Each row below holds a small network's activations on one input, seen along a few directions.
In each table, some parts of the input vary, and every possible input appears once, in random order.
A made-up example of a description, with smaller parts first: one of 5 places around a ring, together with either a single point or one of 11 places along a line or (one of 2 separate values, together with one of 6 places along a line).
Shared parts are said once, and a part with two or three values counts as separate values.

Rows:
r1: [-42.4   5.8 -12.8 -29.8  10.3  15.0  11.6  10.5 -21.2 -31.0  29.1  42.3
 -15.8 -33.0  -2.7  17.4 -10.7  -2.0]
r2: [-52.9  19.8   1.6 -35.7  -2.3   3.8  11.1  23.7 -13.7 -31.4  30.4  32.7
 -19.2 -27.5  -3.6  20.2 -11.8  -0.1]
r3: [-38.3   6.0 -28.2 -30.9  17.3  21.3   1.5   1.9 -39.1 -25.8  22.9  26.4
  -9.0 -34.8  -6.4  19.7  -0.5 -11.5]
r4: [-36.2  18.0 -23.7 -37.9  12.2  13.2  -6.3  10.9 -37.1 -21.6  18.4  18.9
  -5.7 -39.0 -13.5  32.4  -2.2 -14.4]
r5: [ 21.3  -1.1  32.0  36.9 -32.7 -33.1  -1.0   5.7  46.4  34.4 -12.6 -13.9
   5.9  36.5  -2.8 -23.0  -9.8   8.2]
r6: [ 31.9 -16.7  -3.1  39.9 -14.7 -18.2 -14.2 -17.1  22.5  35.0 -27.5 -24.8
  14.9  27.8  -2.4 -27.7   2.7  -5.5]
r7: [ 37.5  -2.5   0.2  37.4 -19.1 -24.4 -22.6  -5.4  21.1  42.5 -24.5 -34.4
  20.7  25.0 -10.5 -15.0  -1.0  -5.2]
r8: [  4.7  -8.8   9.5 -48.3  56.0  45.7  31.3   2.5 -36.2 -72.8  24.0  11.8
 -11.3  -8.5  29.4  24.3  26.0  19.3]
r9: [-33.1   9.9 -21.9 -30.3  16.5  15.7  13.9   2.9 -28.4 -31.5  28.8  31.9
 -12.1 -34.9  -0.8  18.2  -1.2 -15.0]
r10: [-51.2  21.5 -21.6 -41.9   4.9  19.5 -11.4  11.5 -33.6  -9.7  12.1  18.8
  -6.5 -43.8 -10.3  32.8  -3.8  -6.2]
r11: [ 74.5 -25.9  41.1  27.2   9.6  10.5  15.5 -15.1  19.9  -7.8 -32.3 -48.0
   0.0  53.0  31.4 -26.0  17.0  35.2]
r12: [ 28.7 -14.6  16.5  41.1 -23.0 -24.6  -0.3  -8.6  36.6  34.6 -15.9  -9.1
   8.2  32.5   0.1 -28.3  -7.0   3.5]
r13: [ 36.7 -10.3   5.8  41.2 -14.3 -22.5  -1.0 -15.7  30.5  32.5 -16.6 -20.5
  10.2  29.4  -0.1 -29.8   0.6  -8.1]
r14: [ 18.9  -1.1   4.7  31.2 -20.7 -22.0 -28.0  -7.7  32.2  52.6 -36.5 -32.1
  19.9  17.5  -7.9 -15.1   1.6   1.8]
Question: Changing only one part turns r1 into r12. The same change can be made to r8. Which row results?
Answer: r11
Question: Describe the family of inputs behind these rows.
Answer: one of 2 separate values, together with either a single point or one of 6 places along a line
Question: Which other rows does r2 become when the choice among 2 separate values takes its other values? List them by row number.
Answer: r5

Rows:
r15: [-14.7  -3.9 -59.7 -32.5  33.1  39.3 -11.2 -14.5 -76.0 -35.7   9.5   3.9
  -3.7 -39.5  -7.7  22.7   9.5 -24.3]
r16: [-55.9  27.9  18.7 -52.9   2.6  -2.4   8.9  38.2 -15.7 -41.7  36.7  30.0
 -18.0 -20.1 -10.9  35.3  -7.6   0.0]
r17: [-81.6  27.9  -8.6 -31.8 -19.4   0.9  -9.6  25.6  -7.7  11.3  26.9  44.4
 -12.4 -44.7 -18.4  23.4 -26.3   2.3]
r18: [ 32.1  -6.9  14.8  49.9 -28.3 -39.0  24.3  -1.3  33.8  17.0  17.8   7.6
   1.1  32.7  -0.7 -31.1 -15.2 -10.8]
r19: [ 52.6 -39.5  13.7  29.2  13.0  19.3  -0.9 -33.7  18.2  18.2 -48.4 -40.0
  10.2  36.1  34.2 -34.0  20.9  33.1]
r20: [-17.4  24.1   6.7  28.0 -55.3 -42.0 -26.8  14.3  39.1  55.9 -18.8 -18.2
   5.5   5.7 -19.8 -13.3 -22.7  -6.9]
r21: [ 66.3 -17.1   3.2  19.8  24.3   8.5  -3.8 -14.9  -3.0   0.9 -18.9 -41.7
  21.1  28.8  12.5  -5.5  24.1   8.2]
r22: [ 23.4  10.9  -2.1   3.2  -6.4   8.5 -41.9  -8.6  -4.2  48.1 -53.3 -61.4
  24.9   1.0  -2.5  14.5  18.4  11.9]
r23: [ 10.9 -29.6  34.3  55.8 -36.0 -28.2  16.6 -14.8  61.9  29.9 -14.0  13.0
 -14.3  48.8   4.1 -60.3 -20.4  11.0]
r24: [-59.1   6.5 -57.9 -21.2   0.7  13.3 -19.5  -6.3 -29.3   9.6   6.6  46.8
   4.6 -65.2 -19.1  26.3  -9.4 -25.4]
r25: [-29.9   0.9 -32.8 -41.9  52.9  27.2  17.1  -9.0 -42.1 -56.3  36.3  30.0
 -11.9 -33.5  -1.3  14.9  18.0 -28.2]
r26: [ -1.3  -0.9  62.9 -49.2  26.3  40.9  68.0  26.3  -9.3 -95.1  37.0  26.6
 -43.3   6.4  51.1  16.3   1.7  57.0]
r27: [ 19.7   3.8   8.6  34.6 -26.4 -48.7   0.6   8.4  37.8  23.7   9.0   4.5
  10.6  23.9 -17.9 -16.1 -13.2 -23.7]
r28: [ 54.8  -4.1  -1.7   8.9  18.9   2.3 -21.6  -9.6  -3.5  14.2 -26.3 -45.4
  25.4  19.7  -3.6   7.0  22.3  -4.3]
Question: Describe the family of inputs behind these rows.
Answer: either a single point or one of 5 places around a ring or (one of 2 separate values, together with one of 4 places along a line)
Question: Which other rows does r20 become when the choice among 2 separate values takes its other values? List them by row number.
Answer: r22

Rows:
r29: [  8.3  -6.9  22.4   5.7   0.1  -4.0  22.7   2.6  17.4 -14.9  10.3  10.0
  -8.8  16.5  12.5 -11.6  -1.3   9.8]
r30: [-28.9   6.1   0.6  -1.0 -13.6 -13.1   8.2  10.4   9.5  -0.5  20.7  30.7
  -7.8  -8.8  -7.8  -1.1 -15.1  -7.0]
r31: [  8.6  -2.3  19.7  -5.0   2.9   8.5  10.0   4.1   2.4 -14.3  -2.3  -6.5
  -7.6  10.1  12.0  -0.4   2.1  17.9]
r32: [-23.1  17.8  -9.5 -19.4  -1.3   0.5 -12.9  11.7 -13.0   0.8   4.6   1.3
   1.9 -20.4 -11.1  20.2  -1.8  -6.4]
r33: [ 14.2  -9.6   0.9  -6.8  18.6  17.7   1.3  -7.8  -9.2 -11.3  -8.9 -10.2
   2.2   2.7  11.4   2.3  12.6  10.4]
r34: [-15.8   1.8 -30.1  -4.8   5.5   2.5  -1.5  -6.4 -19.5  -2.8  13.8  18.3
  -0.3 -21.9 -10.6   4.7  -3.6 -22.5]
r35: [ 53.8 -13.0  14.6  67.7 -37.7 -41.0 -23.9 -15.8  53.2  71.4 -44.6 -45.6
  24.1  48.9  -7.8 -40.3  -3.5  -1.0]
r36: [-29.7  12.6  -2.2 -13.7 -11.0  -1.0  -5.2  11.8  -5.9  -0.7   6.2  11.8
  -7.4 -16.4  -8.4  10.9 -10.7  -0.1]
r37: [-25.0   7.5 -20.8 -16.5   4.9   8.7 -13.0  -0.7 -17.1   3.7   0.2   6.8
   2.6 -24.4  -8.1  13.9   1.3  -8.7]
r38: [ 15.9   0.8  12.7 -10.1  12.3   9.5   2.2   3.9  -5.4 -13.1  -3.9 -15.2
   1.8   7.4   8.3   9.0  10.3  11.6]
r39: [ 21.6 -14.8  -8.4   3.9  19.3  11.7  12.2 -13.7 -12.3 -18.3   4.0  -1.3
  -0.7   6.4   9.6  -7.6   9.7  -3.9]
Question: Describe the family of inputs behind these rows.
Answer: either a single point or (one of 2 separate values, together with one of 5 places along a line)
Question: Which other rows does r38 become when the place on the line of 5 takes its other values? List them by row number.
Answer: r29, r31, r33, r39

Rows:
r40: [-31.8  19.7  -9.2   1.1 -29.0 -22.0 -17.3  15.6   5.8  28.3   7.6  16.4
   2.1 -18.1 -25.2  10.4 -22.1 -13.5]
r41: [ 74.0 -22.2  21.5  63.8 -19.1 -31.0 -19.7 -22.0  54.0  60.9 -52.9 -56.6
  29.5  58.0   4.6 -39.6  11.9   7.1]
r42: [-38.2  11.7 -34.7 -23.5   7.9   8.2 -26.4   2.5 -27.6   5.8   1.2   6.1
   8.8 -34.1 -17.0  22.0   3.8 -15.8]
r43: [-36.2  16.1  -9.9   5.3 -30.8 -19.6 -11.6   7.7  13.7  31.3   3.3  21.1
  -1.5 -20.8 -18.6   1.8 -21.8 -12.6]
r44: [ -2.5   3.5 -17.9 -32.0  34.7  27.7  12.4  -5.9 -36.4 -40.3  14.0   4.0
  -7.2 -23.3   9.0  18.6  15.2  -8.7]
r45: [ 79.9 -23.6  18.3  67.6 -20.7 -28.8 -20.3 -19.0  43.7  54.6 -46.9 -57.8
  26.3  59.8   1.1 -40.1   4.8   8.9]
r46: [-41.1  23.3  -5.1  -1.9 -26.1 -24.3 -20.3  16.1  16.8  33.6   3.9  15.1
   5.8 -19.8 -24.0  10.5 -15.7 -12.3]
r47: [ -4.7  -6.6 -19.6 -26.3  35.9  33.3  15.6 -11.2 -33.5 -35.6  15.8  17.0
  -7.2 -22.5  11.4  12.6  12.2  -3.8]
r48: [-12.6   2.7  18.8   6.1 -14.7 -14.5  25.2  10.2  17.1 -15.9  22.7  21.3
 -16.9  10.5   4.1 -13.3 -12.3   0.0]
r49: [-33.4   4.1 -38.6 -15.5   3.6  13.3 -18.3  -5.7 -29.4   4.0   0.4  13.2
   1.1 -34.2 -13.3  13.0  -3.0 -16.2]
r50: [-14.0  -7.4  16.5  10.0 -11.9 -11.8  27.4   4.7  22.1 -13.0  21.4  33.4
 -16.9   7.8   7.0 -18.4 -15.5   4.8]
r51: [-28.2   8.3 -37.9 -19.3   6.3   9.6 -23.0   1.6 -37.6   0.6   4.5   8.1
   5.4 -33.3 -19.5  22.6  -2.4 -17.1]
r52: [ -8.7   0.8 -15.9 -35.3  38.4  28.7   8.9  -2.9 -32.0 -34.9  16.5  10.1
   0.7 -22.0  10.0  22.3  19.2  -4.2]
r53: [ 73.4 -27.8  19.5  69.3 -22.6 -25.7 -12.7 -29.1  47.6  60.0 -50.4 -51.5
  21.6  58.9   5.9 -47.2   6.8   7.2]
r54: [-31.3  14.1 -37.2 -21.2   2.8   8.3 -21.5  -0.8 -34.0   0.7   0.0   0.0
   0.9 -33.7 -16.6  18.0  -0.3 -21.5]
r55: [-34.6  26.0  -8.2   0.4 -32.4 -22.7 -14.2  12.6   8.3  29.3   4.7   8.6
  -1.9 -18.2 -22.2   6.0 -19.3 -18.0]
r56: [ -8.5  -3.7  17.3   5.9 -11.7 -13.3  22.6  12.6  14.3 -16.8  25.9  29.8
 -12.9  11.2   0.8  -9.0 -15.3   2.8]
r57: [  7.7  -9.8  23.5 -19.2  20.7  28.1  22.5   1.0  -8.6 -37.2   3.0   2.0
 -15.8   6.3  23.8   3.0   7.7  28.7]
r58: [  4.5  -2.7  27.6 -27.9  22.6  23.6  16.3   9.5  -6.5 -37.0   3.0  -4.7
  -7.8   7.1  23.3  13.0  14.2  28.6]
r59: [  1.8  -2.4 -18.9 -30.1  38.0  29.6  11.8  -4.0 -41.2 -39.6  19.7  12.8
  -2.6 -21.9   5.7  23.1  13.0  -5.6]
r60: [ 78.0 -18.2  19.2  67.1 -23.1 -29.5 -15.4 -22.6  45.9  56.9 -48.6 -63.5
  23.9  59.1   5.2 -42.9   9.3   4.6]
r61: [-18.1  -0.9  21.5   2.3  -9.6 -15.9  20.4  13.1  24.3 -11.8  21.9  28.1
  -9.7  10.0   3.8  -9.4  -9.4   4.2]
r62: [  9.9   0.5  25.5 -23.8  19.1  23.4  19.6   7.0 -11.3 -41.9   2.0 -11.0
 -15.0   5.8  22.2   9.4  11.0  25.2]
r63: [ 14.4  -5.5  23.7 -22.8  21.7  25.4  18.2   9.1 -15.5 -41.9   7.1  -2.2
 -10.6   7.4  18.7  13.6   8.2  27.2]
Question: Changing only one part turns r53 into r41. The same change can be made to r50. Which row results?
Answer: r61
Question: Describe the family of inputs behind these rows.
Answer: one of 4 separate values, together with either a single point or one of 5 places around a ring
Question: Which other rows agree with r59 in the choice among 4 separate values? List them by row number.
Answer: r40, r45, r51, r56, r63
Question: Which other rows does r51 become when the choice among 4 separate values takes its other values? List them by row number.
Answer: r42, r49, r54
